A small network was shown many inputs. Here are its activations along a few directions, one row for each input.
In each table, some parts of the input vary, and every possible input appears once, in random order.
Descriptions start from the smaller parts, as in this example, which fits no table here: one of 5 places around a ring, together with either a single point or one of 11 places along a line or (one of 2 separate values, together with one of 6 places along a line).
Shared parts are said once, and a part with two or three values counts as separate values.
In the rows, 128 means zero.

Table:
R1: [143 101 118 138  99 122 136 143 133 146 140 116 116 172 140 160 159]
R2: [189 229  20 130 106 191 146 176 184 134  56  85 175 156 169 161 125]
R3: [115 103 148 139 149 101 129  99 108 142 113 183 117 120 137  77 129]
R4: [120 130 116 135 121 137  79 124 134 120 162 101  99 111 103 121 174]
R5: [102  94 148 116 173 134 156 107 120 142 121 137 125 101 130  91  96]
R6: [ 91 125 132 107 146 129 125  96 112 109 126 138 121  94 121  88  89]
R7: [136  94 147 135 121 132 178 116 131 144 103 180 134 130 157 139 118]
R8: [146 106 125 142 133 104  75 123 129 146 148 129 100 140 124 116 161]
R9: [111 114 170 126 117 130 158 131 150 116 110 166 141 114 128 118 140]
R10: [118 103 167 113 140 121 172 120 102 133 126 130 139 109 107 121  91]
R11: [122 125 147 129 114 112 164 106  96 141 131 154 145 125 136 148  78]
R12: [126 135 170 130 132  99 125 129 109 105 142 190 154 128 146 102 124]
R13: [123 102 119 116 148 140  95 130 127 141 150  78  95 129 120 135 126]
R14: [111 136 110 120 131 128  66 124 126 104 155  71 104 104 105 135 134]
R15: [163 243  40 119 149 182 209 158 172 122   7 150 175 135 169 144 103]
R16: [126 120 141 128 106 127 112 162 156 115 152 107 127 148 112 145 177]
R17: [148 125 131 142 117  91  74 149 129 108 161 132 139 153 118 145 158]
R18: [135 115 142 115 118 130 116 137 114 136 166  68 113 132 104 163 131]
R19: [145 137 124 142  94 116 115 129  99 129 162  88 123 156 124 176 120]
R20: [ 91 124 146 140 145 133 133 100 130 126 127 156 117 105 114  75 129]
Q: The inputs of R2 and R15 match in every part but one. If R1 is changed in the same way as R2 into R15, which row does it become?
A: R7
Q: Describe the family of inputs behind these rows.
A: one of 2 separate values, together with either a single point or one of 9 places around a ring
Q: Which other rows does R17 become when the choice among 2 separate values takes its other values? List them by row number.
A: R12

Table:
R21: [151 205  85 117 130 167 193 105 133 123  60 127 165 127 144 114  63]
R22: [168 129 100  94  85 125 140 184 125 166 146 115 162 176 167 209 136]
R23: [122  77 198 130 134 108 141 109 117 138 116 228 149 114 141  96 146]
R24: [122  74 164 140 110  67  50 118  81 121 211  89 120 143  93 144 147]
R25: [161 167 117 148 126 144 175 158 180 122  78 197 150 179 196 141 151]
R26: [166 141 115 133  85 117 185 168 176 141 124 146 135 177 178 170 174]
R27: [103  78 139 117 165 133  69  65 135 135 159  63  72  95  94  92 130]
R28: [150 182  73 126 155 184 173 134 157 132  67  67 135 119 116 114 101]
R29: [152 155  47 129 149 186  99 145 164 151 121  40 105 109 122 130 149]
R30: [ 86 100 147 121 117  98  28 104 114  95 179 100 100 116  82 105 153]
R31: [ 75 135 181 111 154 130 166  70 104 111 102 150 137  64 104  93  56]
R32: [168 173  84 139 109 130  77 200 129 115 178  85 115 171 111 205 156]
R33: [144 173  50 122 114 155  56 158 129  97 133  86 118 137 100 161 170]
R34: [ 79 112 160 116 182 131 131  84 127 120 105  96  91  85  89  89  80]
R35: [118  59 207 166  93  79 148  98 123 139 147 169 119 138 114 126 175]
R36: [ 81 116 168 131 147 109 151 101  98 130 103 218 143  85 134  65  85]
R37: [105  31 198 139 112 110 128 147  75 143 196 147 118 138 127 157 133]
R38: [154 194  70 126 137 130 193 155 137 125  79 182 169 133 190  93  98]
Q: Describe the family of inputs behind these rows.
A: one of 2 separate values, together with one of 9 places around a ring
Q: The inputs of R29 and R27 match in every part but the choice among 2 separate values. If R21 is changed in the same way as R29 into R27, which row does it become?
A: R31
Q: Which other rows does R33 become when the choice among 2 separate values takes its other values? List them by row number.
A: R30
Q: Which other rows does R25 become when the choice among 2 separate values takes its other values? List them by row number.
A: R23

Table:
R39: [138 166  76 115 142 180 111 136 127 127 135  27 125 108 114 151  91]
R40: [146 182  56 111 130 163  72 138 173 116 118  75 117 128 126 132 157]
R41: [155 150 142 152 103 133 232 148 139 148  71 193 177 160 181 173  95]
R42: [170 159  68 125  98 153 100 178 181 124 126  96 141 175 146 152 193]
R43: [112  47 154 146  97  61  27 124  90 129 238 105  80 142 103 140 181]
R44: [ 85  49 228 147 138  79 102 107  87 109 195 210 119  99 119  77 139]
R45: [152 169 108 137 140 146 172 142 156 129  65 202 158 147 162  85 152]
R46: [ 71  54 233 108 151 101 157  69  95 126 141 167 112  87  92  84  91]
R47: [ 95  51 154 122 124  91  88  99  84 148 187  62  69 117  71 138 138]
R48: [119 184  91 114 163 140 142 103 155 117  66 178 145  99 153  68 106]
R49: [179 165 111 153  83 137 160 188 148 129 123  95 138 183 136 240 148]
R50: [115 160 115 106 167 153 173 102 101 133  71 125 155  91 134  96  46]
Q: Describe the family of inputs behind these rows.
A: one of 2 separate values, together with one of 6 places along a line
Q: The inputs of R47 and R46 match in every part but the choice among 2 separate values. If R42 is changed in the same way as R47 into R46, which row does it become?
A: R45
Q: Which other rows does R44 become when the choice among 2 separate values takes its other values? List them by row number.
A: R43
